A small network was trained on invented records. Each row is its activation on one of them, seen along a few directions.
Here are examples, each followed by its value of one field, KUZO.
Other fields move the rows too, some of them a lot.
In the rows, 500 means zero.
Strong random noise was added to every row along 8 fixed directions; ignore it. To show where, here is one row again and again, with new noise each time:
[664 557 426 433 516 506 404 431 511 648 477 354 574 538 337 528 439 480
 393 415 459 552 499 435 664 493 341 598 557]
[710 445 412 663 588 498 382 428 326 563 681 433 509 474 424 400 453 469
 330 231 418 612 348 576 591 209 276 361 420]
[464 333 568 544 401 500 588 464 492 361 549 722 408 415 814 478 597 496
 423 497 612 434 555 598 312 506 564 403 370]
[563 424 255 283 528 457 438 498 457 546 661 628 516 559 453 507 500 397
 652 585 443 273 510 420 512 377 411 481 503]
[448 515 509 475 464 472 528 534 593 440 379 385 530 466 461 591 452 424
 563 472 596 540 573 544 549 614 459 606 573]
[591 495 526 648 456 356 448 488 444 499 374 544 530 564 393 669 458 469
 530 538 462 528 502 471 517 596 542 670 496]
[550 605 483 561 519 421 499 497 505 498 372 300 469 403 508 318 383 472
 316 406 634 768 573 647 552 662 338 628 650]
[632 497 437 462 496 437 440 423 453 609 492 590 507 548 450 501 497 507
 394 570 442 461 519 412 525 537 449 610 521]
[634 508 486 442 441 505 501 334 536 628 427 604 543 540 499 530 451 638
 298 652 508 463 551 355 540 734 529 672 497]
[538 462 547 515 436 547 517 448 566 480 454 430 537 466 534 586 480 501
 430 402 576 537 525 527 546 549 464 518 461]

[454 482 442 556 544 275 484 677 332 442 571 668 331 470 612 254 653 346
 520 648 447 545 526 612 265 441 502 551 594] | rege
[531 417 507 516 418 318 416 663 386 434 531 685 414 585 606 580 696 317
 706 573 412 386 535 551 306 369 611 495 437] | rege
[396 470 596 610 554 476 527 540 495 523 443 619 538 566 258 681 567 513
 565 671 346 444 428 331 503 514 603 672 535] | sol
[494 387 564 559 434 317 459 569 371 472 500 867 378 587 631 559 730 400
 540 668 362 347 545 455 267 418 634 572 466] | vufiv
[415 440 456 702 595 451 535 594 421 379 601 481 518 456 328 549 443 439
 670 485 457 549 360 546 497 395 498 473 467] | nini
[242 499 569 427 544 445 571 590 554 418 417 686 457 515 441 653 618 372
 699 667 427 315 576 418 411 474 566 597 599] | padis
[512 490 463 347 494 559 563 367 562 547 499 667 472 464 614 387 456 622
 341 625 559 421 584 429 480 626 474 531 512] | teti
[494 605 408 416 580 426 453 568 515 582 452 393 528 519 274 450 456 409
 559 580 451 543 538 455 576 556 400 658 676] | foten
[552 382 407 391 485 638 507 403 538 466 674 569 541 464 609 517 467 539
 502 401 545 336 462 503 534 351 427 298 353] | solab
[545 497 475 459 510 534 527 333 527 552 479 654 492 470 586 382 438 657
 281 636 552 449 552 438 493 678 494 546 513] | mun
[525 432 510 701 507 536 512 567 427 414 645 359 507 448 501 475 481 479
 510 307 518 686 370 636 496 361 468 389 389] | zitan
[548 519 450 353 468 691 522 397 665 599 517 384 680 561 329 684 395 676
 526 608 504 397 439 300 690 658 562 567 439] | zab
[352 454 669 633 532 672 643 494 580 398 521 408 467 332 608 366 511 591
 295 363 620 683 459 629 475 499 465 403 477] | sol
[491 572 751 739 564 415 475 383 434 636 265 725 461 612 382 591 597 661
 306 706 285 464 461 295 474 630 674 682 549] | vufiv
[334 526 520 632 674 680 628 473 560 475 588 307 536 347 324 337 382 635
 353 438 543 688 351 525 631 506 396 461 561] | zitan
[401 443 523 612 610 435 504 502 439 440 484 669 445 479 391 533 508 436
 550 498 416 428 475 493 487 362 449 492 548] | lib
[518 517 439 471 461 411 497 552 511 461 446 512 508 530 466 562 442 468
 663 614 536 491 549 502 474 635 573 595 510] | nini
[622 502 525 545 346 318 423 572 386 425 446 625 410 551 754 546 559 384
 639 483 546 497 604 650 305 522 630 478 388] | didif
[315 363 474 531 555 486 497 645 471 367 625 629 497 547 380 695 601 351
 869 530 391 291 418 478 445 252 581 395 442] | ker
[264 520 600 659 573 483 642 587 552 360 418 488 472 390 438 459 481 543
 510 639 559 598 459 541 453 652 569 601 590] | zab
[320 401 546 628 505 461 595 537 522 323 442 653 492 480 494 636 464 499
 659 582 538 406 491 530 447 549 607 530 484] | gibu
[399 461 465 262 542 784 607 408 696 550 612 376 550 389 542 392 497 575
 306 411 596 463 518 457 624 471 330 416 547] | gibu
[291 574 521 501 583 461 558 619 571 469 405 427 488 478 316 488 501 443
 612 633 485 549 524 473 521 610 516 665 686] | ker
[625 536 521 477 464 484 482 440 469 637 488 583 473 533 548 396 550 615
 286 652 462 533 508 419 468 640 552 621 489] | bafil
[646 601 382 329 438 442 448 572 507 623 504 324 501 532 523 353 513 445
 426 562 540 638 573 513 512 640 425 663 598] | bafil
[491 484 412 701 634 396 466 524 351 422 551 530 469 470 397 398 391 488
 507 465 469 595 393 588 515 396 402 496 545] | ber
[636 533 564 509 295 380 424 520 580 429 244 388 561 575 568 784 432 425
 634 433 628 557 647 570 520 711 574 652 461] | solab
[508 483 429 377 459 338 442 570 486 470 414 648 465 586 473 638 530 350
 735 608 459 358 612 458 446 493 519 609 552] | teti
[661 543 419 338 501 551 393 434 556 686 498 351 605 570 302 605 484 456
 437 419 423 467 506 370 694 447 340 592 546] | naba
[574 488 485 505 419 347 462 512 462 489 393 599 461 553 535 573 497 419
 546 547 499 506 605 507 436 593 528 645 532] | lib
[529 497 452 413 494 553 492 480 542 510 535 420 505 463 524 458 470 460
 449 386 547 552 539 529 539 455 374 489 527] | padis
[265 400 627 589 509 575 726 380 623 383 409 748 489 389 564 553 478 681
 379 759 606 397 519 404 426 791 656 607 495] | naba
[382 480 469 414 619 493 521 494 458 576 557 709 472 494 377 459 566 484
 548 697 365 309 473 365 473 408 497 502 563] | didif
[466 433 550 590 398 385 509 619 467 408 437 587 503 594 546 723 588 413
 728 514 482 426 499 523 400 465 653 510 420] | ber
[586 459 485 764 442 406 447 568 432 327 488 324 557 490 487 630 364 397
 654 255 581 655 442 710 534 450 467 449 408] | mun
[472 393 440 578 500 591 606 469 501 394 670 523 533 415 577 428 418 571
 492 503 597 521 429 564 453 540 520 396 390] | foten

Here are new rows. What is KUZO for each?
[710 512 359 508 489 383 358 590 355 577 629 439 517 592 425 479 525 404
 557 473 388 558 427 506 501 364 437 530 468] | zab
[306 511 508 431 562 538 581 602 605 420 488 399 489 402 437 449 520 396
 590 506 565 520 547 554 500 510 432 514 619] | foten
[446 334 365 451 585 535 524 436 449 459 695 819 529 543 405 622 479 522
 682 626 380 180 401 349 493 305 519 395 386] | teti
[627 476 531 711 485 488 484 452 403 473 547 493 494 470 571 425 445 617
 342 458 532 662 405 578 470 537 528 468 388] | zab
[438 494 580 534 490 636 557 506 624 499 491 322 594 468 391 607 504 555
 471 480 525 557 435 454 595 574 531 540 485] | rege
[380 486 520 299 474 520 531 549 591 550 488 655 467 553 503 540 646 474
 587 712 438 315 589 367 430 549 599 583 558] | ker
[418 499 701 513 341 578 579 485 665 399 339 453 531 491 631 762 552 541
 625 490 602 452 591 504 466 688 712 496 393] | didif
[716 592 515 504 348 240 332 552 415 553 286 491 498 661 510 713 529 335
 615 497 457 528 638 537 467 596 554 705 509] | naba
[446 410 552 760 520 458 543 514 421 360 533 620 493 473 512 540 471 566
 544 568 512 518 395 559 417 537 633 471 396] | rege
[495 489 520 563 548 451 461 604 425 537 566 458 453 508 406 469 622 401
 498 462 391 596 443 499 472 348 454 531 530] | zitan
[676 442 606 761 283 379 507 408 476 392 320 589 551 556 635 757 382 617
 496 538 600 576 519 535 436 806 730 644 313] | solab
[636 567 544 557 454 283 438 553 371 640 390 652 424 602 485 415 615 479
 335 728 378 631 574 416 359 664 560 812 610] | sol
[344 444 519 631 605 492 567 495 492 407 516 607 490 433 408 499 486 502
 518 559 472 440 437 490 491 466 484 498 539] | mun
[624 423 399 339 268 530 446 621 593 399 537 284 610 594 608 762 455 361
 844 348 644 494 573 608 511 519 569 463 351] | sol
[403 497 551 448 473 412 508 668 531 452 450 479 446 487 474 566 647 311
 654 529 470 505 567 521 415 456 513 580 566] | nini
[596 445 447 459 482 503 457 401 471 510 553 626 478 493 632 432 494 533
 395 490 532 431 538 519 467 485 454 433 445] | mun
[476 490 548 344 467 408 396 616 524 559 422 565 474 602 390 713 709 251
 665 482 343 364 601 394 478 302 442 609 586] | padis
[601 585 255 318 495 373 464 548 486 580 519 479 540 572 389 435 380 470
 630 738 509 497 568 423 513 714 492 708 606] | nini
